A small network was shown many inputs. Here are its activations along a few directions, one row for each input.
Each table varies a few parts of the input and shows all the possible inputs, shuffled.
Descriptions start from the smaller parts, as in this example, which fits no table here: line(4) and (point or line(11) or (values(2) and ring(8))).
Shared parts are said once, and a part with two or three values counts as separate values.

Other details of the inputs shift rows strongly along two fixed directions, in all tables alike. That doesn't count.

Rows:
x1: [ 10  20  -1   7  25  25  -4 -21  16   9  32  27]
x2: [-23  -5  17 -44 -15  28 -12 -30  -1 -10 -21  16]
x3: [-18 -17  -1 -30   3   1  -1 -14  -6  11 -24  16]
x4: [ 18  26  -1  12   8  36 -17  -7  15 -11  30   0]
x5: [-19 -25   4 -14 -50   9  22 -18 -26  13 -33 -14]
x6: [  3  -1  -5  37 -19   6   7  20 -16   0  18   2]
x7: [ 19  -4   6  14  -4 -26  -5  11  10  -6  11 -12]
x8: [-16 -36   1 -26 -14 -77  36  17 -24   7 -60 -33]
x9: [ 16  20 -10  27  35  -4   8   2  16  13  32  15]
x10: [  2   6   5  -2  -5  26 -31   1  13 -15  14  15]
x11: [ 18   2 -12  23   9 -34  14  28  -2   0  -3 -32]
x12: [ -4 -28  -7   2 -10 -58   4  40 -12  -3 -33 -25]
x13: [-20   7   4  12 -14  36  16  -9 -16   5  15  10]
x14: [ 15  21 -17  27  20  13 -10  23   7 -12  22 -11]
x15: [ -1  11   5 -17 -10  44 -24 -22   9 -11   2   5]
x16: [ -3  10 -23  20  42  13  -6  25   2   3  18  20]
x17: [ 17  19  18   0  -6  42 -33 -24  26 -15  38  19]
x18: [  0  15  -2  -8  -1  46 -25  -8  10 -14   6   8]
x19: [  0  -2 -26  22  36 -27  12  34  -6  11   2   1]
x20: [ -7 -25  23 -42 -40 -10 -15 -28   0  -3 -30  -2]
x21: [ -4  -2 -16  16  22 -39  17  37 -12  -5 -10 -17]
x22: [ -9  13   2  -8  11  27 -12  -6   4 -14   7  12]
x23: [13 26 -6 29 31 -3  5 16 10 -9 32 -1]
x24: [  1  -8 -23  17  30 -42  22  30  -8  16  -6  -4]
x25: [ -7  -6  32 -45 -27  -4   7 -52   4   3 -23   2]
x26: [ 21   4  -9  25   9 -36  15  23   2   2  -2 -32]
x27: [  5 -24  37 -41 -45 -15  -7 -45   8   3 -24  -4]
x28: [-25 -17   5 -14 -22  24  20 -23 -24  31 -10  19]
Each input here is: line(4) and (point or line(6)).
Q: Changing only the line(4) part turns x3 into x22. The same change can be made to x1. Which row results?
A: x23
Q: A walk changes only the line(6) part. It starts at x27 and steps to x7. List the rest of the walk in order.
A: x17, x20, x12, x10

Rows:
x29: [ -7 -42  -7 -22 -16 -78  23  19 -18  11 -61 -29]
x30: [  7  19  16 -21  -5  61 -37 -47  26 -10  27  36]
x31: [-10 -20  14 -38 -19 -20  -3 -16   0  -4 -35  -2]
x32: [ 21  14 -31  62  30 -27   8  62  -2  -5  24 -21]
x33: [ 16  27  -1  36  14  35 -21   9  14 -12  52  16]
x34: [ -4  -2  18 -35 -14  11 -13 -32  11  -8 -12   6]
x35: [  2 -10  10  -8 -18 -16   8  -5  -5   5 -13 -17]
x36: [  3  -5 -11  21   4 -37  11  38  -8  -6 -11 -25]
x37: [  4   4  15 -16  -3  20 -19 -26  14  -4  16  20]
x38: [ -3 -17  21 -40 -21 -14   3 -33   2   7 -25  -6]
x39: [  0   1  25 -48 -24  39 -23 -62  16  -2  -6  18]
x40: [  6  42 -34  78  56  57  -9  45   8  -5  77  21]
x41: [  8  27   9   9   0  49 -26 -14  16 -18  34  17]
x42: [ -1 -10  16 -40 -20   3  -6 -39   6   4 -23  -2]
x43: [ -6  -5  17 -36 -15   6 -13 -29   9  -8 -16   7]
x44: [ 11  27   5   3  16  33 -21 -13  22 -16  29  11]
x45: [ 18   7 -22  45  40 -44  11  53   4  -2  21 -17]
x46: [-18 -22 -18   7  -2 -23  33  20 -31  12 -24  -8]
x47: [  9  14  14 -10 -16  43 -18 -33  12  -5  14   8]
x48: [-37 -40  15 -71 -35 -25  25 -40 -32  24 -71   4]
x49: [ -6  21   7  10  -5  63  -2 -36   9   5  35  33]
x50: [ -5 -39  -6   2 -18 -83  33  39 -26  12 -48 -41]
x51: [ -5  -7  18 -27 -28   2  -1 -22  -2  -4 -23 -11]
x52: [  2  11   7   4  -6  21 -16  -3   6 -13  13   7]
x53: [-23   8  33 -65 -25  90 -21 -93   3   7   1  58]
x54: [-12   5 -17  18  11  29   4  16  -9   5  16   7]
x55: [ 16   6 -26  51  21 -29   7  55  -4  -4  15 -19]
x56: [-15 -14 -33  28  13 -43  40  49 -34  11 -16 -22]
x57: [ 25  29 -25  61  33   4  -4  45   8  -9  43 -10]
x58: [ -9 -32  17 -31 -38 -38  16 -10 -16  10 -44 -23]
x59: [ 20  21 -17  45  40 -10  -5  37  13  -7  42   0]
x60: [ 16  14 -13  46  19  -7  -1  38   3  -6  33  -7]
x61: [  9  -9 -21  34   7 -40  10  48 -11  -1  -6 -20]
x62: [ 10  49 -33  73  74  51 -13  45  15  -1  76  30]
x63: [-10  10 -14   7  27  23   0  12  -3  10  11  17]
x64: [-16  15  38 -52 -25  82 -17 -95  17  12  10  58]
x65: [  0 -34 -17  -2   0 -85  27  38 -16  10 -50 -37]
x66: [-11 -38  21 -54 -33 -45  14 -28 -10  13 -53 -16]
x67: [  3   9  10  -4 -10  18  -9 -10   6 -10   4  -3]
x68: [ -7 -32  -3 -19  -8 -77  27  22 -15   5 -57 -40]
Q: What is each input in this table made of?
A: values(2) and (point or line(4) or (values(3) and line(5)))
Q: Changing only the values(2) part turns x58 into x66. The same change can be made to x40. Which row results?
A: x62
Q: Changing only the values(2) part turns x59 into x60. The same change can be made to x31. Which row results?
A: x52
Q: Which other rows does x39 become when the values(3) part takes its other values? List them by row number.
A: x44, x66
Q: Which other rows does x40 become when the line(4) part takes its other values? List them by row number.
A: x46, x54, x56
Q: A walk changes only the line(5) part. It starts at x47 and steps to x57. List the rest of the walk in order.
A: x32, x55, x61
